These are the activations of a small neural network, seen along a few directions. Each row is one input.
Each table varies a few parts of the input and shows all the possible inputs, shuffled.
Descriptions start from the smaller parts, as in this example, which fits no table here: line(4) and (point or ring(9) or (values(2) and ring(8))).
Shared parts are said once, and a part with two or three values counts as separate values.

Rows:
x1: [-3.25  1.34  2.32  4.70 -1.68 -6.02 -3.09  4.85 -2.32  1.19  1.44  2.11
  0.56 -1.02  1.02 -2.27]
x2: [-2.33  0.43 -2.47  6.47  1.52 -6.49  1.90  6.86 -2.79 -6.69  2.48  3.24
 -4.26 -0.57 -0.21  2.11]
x3: [ 0.84 -3.72 -2.25 -4.02  0.88  6.54  2.32 -6.61  2.33  1.41  0.00 -3.63
  1.76  0.28  0.36  1.47]
x4: [-3.95 -1.25 -0.76  3.93 -4.04 -5.43 -0.62  3.28 -8.62  1.70  0.64 -0.31
  2.74  1.77  0.67 -1.23]
x5: [ 3.39 -1.51 -1.90 -3.36  1.44  6.90  1.39 -5.23  3.08  0.99 -0.89 -1.93
  0.61  0.63 -1.26 -1.97]
x6: [-3.40  5.30  4.02  1.63 -1.27 -7.30 -4.64  5.10 -1.24 -0.75 -1.41  2.37
 -2.43 -0.98  0.65 -0.82]
x7: [ 5.24  0.45  1.99 -5.85  1.75  5.69  0.16 -4.04  5.46  0.80 -1.41  0.04
  0.53 -0.06 -0.07  0.88]
x8: [ 2.41 -3.07 -2.17 -4.58 -0.90  6.93  3.78 -5.20 -0.69  2.62  1.35 -4.05
  1.65  1.98 -1.39  1.09]
x9: [-2.78  0.50 -0.58  5.08 -1.49 -5.64 -3.51  4.12 -4.75  0.02 -1.35  0.85
  1.55  0.45  0.42 -4.21]
x10: [ 3.34  2.77  2.12 -6.41  1.56  5.36  0.58 -3.91  6.37  1.19 -2.29 -0.61
 -2.74 -1.60 -0.65  1.86]
x11: [ 3.39 -0.72  0.43 -3.87  1.25  6.23  1.78 -4.45  5.40  2.61  1.30 -0.88
  0.35 -1.43 -1.05  0.31]
x12: [ 3.74 -1.29 -3.57 -0.97  4.51  6.49  7.57 -2.23  5.23 -4.98  1.68  0.11
 -3.55 -0.47 -2.06  5.20]
x13: [-5.24 -1.78 -1.07  4.53 -2.62 -6.13 -2.50  2.42 -5.10  0.43 -0.50 -0.17
  2.65  0.50  2.28 -0.94]
x14: [-1.38  2.56  3.89  2.73 -0.93 -7.14 -5.12  5.05 -2.36 -0.53 -1.04  2.87
  0.58  0.51  1.30 -1.51]
Describe the family of inputs behind these rows.
> values(2) and (point or line(6))
The inputs of x13 and x3 match in every part but the values(2) part. If x4 is changed in the same way as x13 into x3, which row does it become?
> x8
Change only the values(2) part in x9. List by row number the other rows that result.
> x5

Rows:
x15: [ 4.48 -6.41 -6.14  0.43  2.78  8.68  5.68 -4.53  1.68 -0.47  3.65 -2.60
  1.95  1.08 -2.29 -1.28]
x16: [ 3.79  0.02  1.22 -6.01  2.02  6.90 -3.97 -7.12  7.50  3.26 -3.93 -1.81
  1.74 -1.18  0.49 -4.19]
x17: [ 2.87  6.34  4.24 -1.90  0.86 -2.40  1.18  5.47  1.22 -2.82  0.64  3.74
 -6.83 -0.96 -1.62  3.42]
x18: [-2.59 -4.30 -5.67  8.05 -2.18 -3.38  0.67  2.96 -8.29  0.23  0.92 -0.39
  3.98  1.72 -0.44 -5.06]
x19: [ 0.76  5.96  4.43  1.97  3.71 -3.07 -4.18  3.51  8.27 -2.72 -1.33  5.13
 -3.93 -3.84  0.01 -1.75]
x20: [-2.97  1.63 -0.94  1.06  2.08 -4.05  2.97  3.21  2.18 -6.05  0.83  1.28
 -5.72 -2.31  0.76  8.20]
x21: [-0.80 -3.79 -2.50 -5.43 -0.51  6.75  5.17 -7.73  2.21  1.65  0.64 -3.61
  0.65 -0.41  1.07  5.27]
x22: [-2.35  0.16  4.22  2.35 -2.71 -5.58 -9.36  1.40 -1.70  5.28 -3.02  1.05
  5.98 -0.41  3.29 -6.74]
x23: [ 5.40  1.25  2.37 -8.28 -0.96  8.08  2.69 -5.13  1.67  4.27 -1.09 -2.86
  1.18  2.02 -2.23  1.86]
x24: [-1.95  1.96  3.63 -1.48 -5.84 -5.00 -3.92  2.37 -8.14  4.68  0.28 -0.67
  2.81  2.80 -0.05 -2.55]
x25: [-8.42 -2.29 -0.82  2.47 -4.34 -5.18 -1.26  0.55 -7.53  2.30  0.18 -3.52
  2.40  1.20  2.54  1.36]
x26: [ 1.77 -0.54 -4.03  6.78  5.08 -1.74  4.33  5.04  0.93 -9.62  2.22  4.25
 -4.21  0.28 -1.53  1.45]
The inputs of x18 and x22 match in every part but one. If x26 is changed in the same way as x18 into x22, which row does it become?
> x19
Describe the family of inputs behind these rows.
> values(3) and line(4)
Change only the line(4) part in x21. List by row number the other rows that result.
> x15, x16, x23

Rows:
x27: [-5.25  0.51 -4.87  2.17 -1.16 -1.66  4.26  1.00 -4.14 -3.40 -0.13 -1.78
 -3.88  0.11 -0.91  2.52]
x28: [ 3.68 -3.21 -2.42 -5.90  1.59  5.63  6.37 -3.53  1.48 -2.25  3.04 -2.86
 -1.90  1.14 -1.04  8.01]
x29: [-1.19 -0.05  4.39  0.93 -6.64 -1.38  0.61  2.31 -8.75  8.54  4.35 -1.55
  6.05  3.40 -1.51 -1.58]
x30: [-6.29 -0.42  1.53  4.33 -0.07 -8.33 -2.30  3.36 -0.86 -3.86  0.67  2.42
 -0.24 -0.56  3.76  4.08]
x31: [ 7.63 -3.82 -3.06 -0.71  3.67  6.52  5.07 -1.99  2.21 -4.02  2.90  2.12
  0.08  1.93 -1.58 -0.20]
x32: [ 3.75  2.94  1.74  0.72  4.08  4.40  1.45 -0.85  9.65 -0.23  0.85  3.14
 -1.58 -3.45 -2.22 -1.15]
x33: [-2.35 -3.32 -0.32 -3.57 -0.81  3.99 -5.53 -7.00  0.80  4.74  0.86 -5.74
  3.52  1.21  0.64 -6.52]
x34: [-1.15 -0.65 -5.88  6.37  1.45 -0.66  2.95  2.85 -3.42 -3.34 -0.47 -0.29
 -2.30  0.25 -2.52 -2.64]
x35: [-2.06 -3.96 -1.21  1.11 -4.45 -1.90 -2.46 -1.34 -2.26  7.48  0.77 -0.07
  4.59 -3.40  2.86 -3.67]
x36: [ 0.06  6.04  4.46 -4.14 -1.14 -4.88 -3.27  3.26 -1.97 -1.81 -2.35  2.14
 -4.76  0.15  0.12  1.43]
x37: [ 4.16  5.51  2.97 -0.13  0.49 -3.63 -4.32  5.60 -0.37 -1.92 -2.18  3.30
 -3.08  0.91 -1.78 -3.93]
x38: [-2.35 -1.26  0.24  7.93  2.36 -6.99 -3.36  5.88 -0.23 -4.15  0.62  3.06
  1.66 -0.67  2.18 -0.80]
x39: [ 0.20  3.09  3.16 -4.01  2.01  4.42  3.06 -2.40  9.09  1.29  0.77 -0.03
 -4.55 -4.34  0.06  5.69]
x40: [ 1.15 -1.41 -0.72 -5.11 -1.38  4.45 -2.52 -7.15 -1.24  2.91 -9.69 -3.87
  6.38  3.32  1.94 -1.23]
Describe the family of inputs behind these rows.
> line(4) or (values(2) and ring(5))
Change only the values(2) part in x31. List by row number the other rows that result.
> x28
Which other rows belong to the same alternative as x40? List them by row number.
> x29, x33, x35

Rows:
x41: [-4.32 -1.16 -0.03  2.77 -3.06 -5.66 -3.98  2.35 -7.51  1.07 -0.36 -1.41
  2.71  2.34  1.28 -2.91]
x42: [ 0.28  3.37  2.54  2.00  2.28 -3.74 -1.24  4.66  3.64 -3.28  1.27  3.75
 -4.35 -2.42  0.11  1.20]
x43: [ 4.57  1.02 -0.34 -5.23  0.87  8.05  3.73 -4.09  2.81  1.74  0.55 -2.19
 -1.55  0.73 -3.26  0.03]
x44: [ 3.19 -0.55  1.50 -6.40  0.64  6.69  3.85 -4.94  3.47  1.34  0.63 -2.09
  0.32  0.94 -0.61  5.04]
x45: [-3.61  0.98  1.42  2.68 -3.69 -5.57 -4.46  2.50 -5.90  2.65 -3.27  0.09
  3.28  1.29  1.65 -3.40]
x46: [ 1.63 -3.06 -1.55 -2.80  2.42  8.24  1.01 -7.47  6.17  2.02 -0.75 -3.16
  2.74 -0.38 -0.08 -1.03]
x47: [ 0.35 -2.37 -2.00 -5.80 -0.49  5.54  2.07 -6.50  2.72  2.53 -0.75 -3.24
 -0.14 -1.41  0.87  2.36]
x48: [ 7.19 -2.85 -1.98 -4.87  2.08  8.43  2.29 -5.46  3.75  0.81 -0.35 -0.91
  1.48  0.78 -1.20 -1.23]
x49: [-1.01  0.53 -1.52  5.37  1.90 -3.26  3.18  4.80  0.09 -4.64  2.60  3.32
 -3.42 -1.52 -0.54  2.26]
x50: [-3.23  1.15  3.45  1.95 -3.62 -6.05 -5.82  2.74 -3.91  4.03  0.15  0.92
  2.99 -0.06  1.50 -4.08]
x51: [-0.95  1.45 -1.11  2.52  2.32 -3.39  0.86  3.63  0.27 -6.33  0.78  1.98
 -4.20  0.13 -0.36  2.24]
x52: [-4.10 -1.92 -0.71  5.39 -3.88 -5.70 -1.60  3.69 -7.25  2.78  1.52 -0.19
  3.79  0.89  0.89 -2.46]
x53: [ 0.01  3.41  0.33  2.41  2.22 -3.57  0.10  4.08  1.66 -4.71 -2.02  3.14
 -3.66 -1.30 -0.25  1.99]
Describe the family of inputs behind these rows.
> ring(5) or (values(2) and line(4))
Which of the alternatives is x46?
> ring(5)
Change only the line(4) part in x52. List by row number the other rows that result.
> x41, x45, x50
Change only the values(2) part in x53. List by row number the other rows that result.
> x45
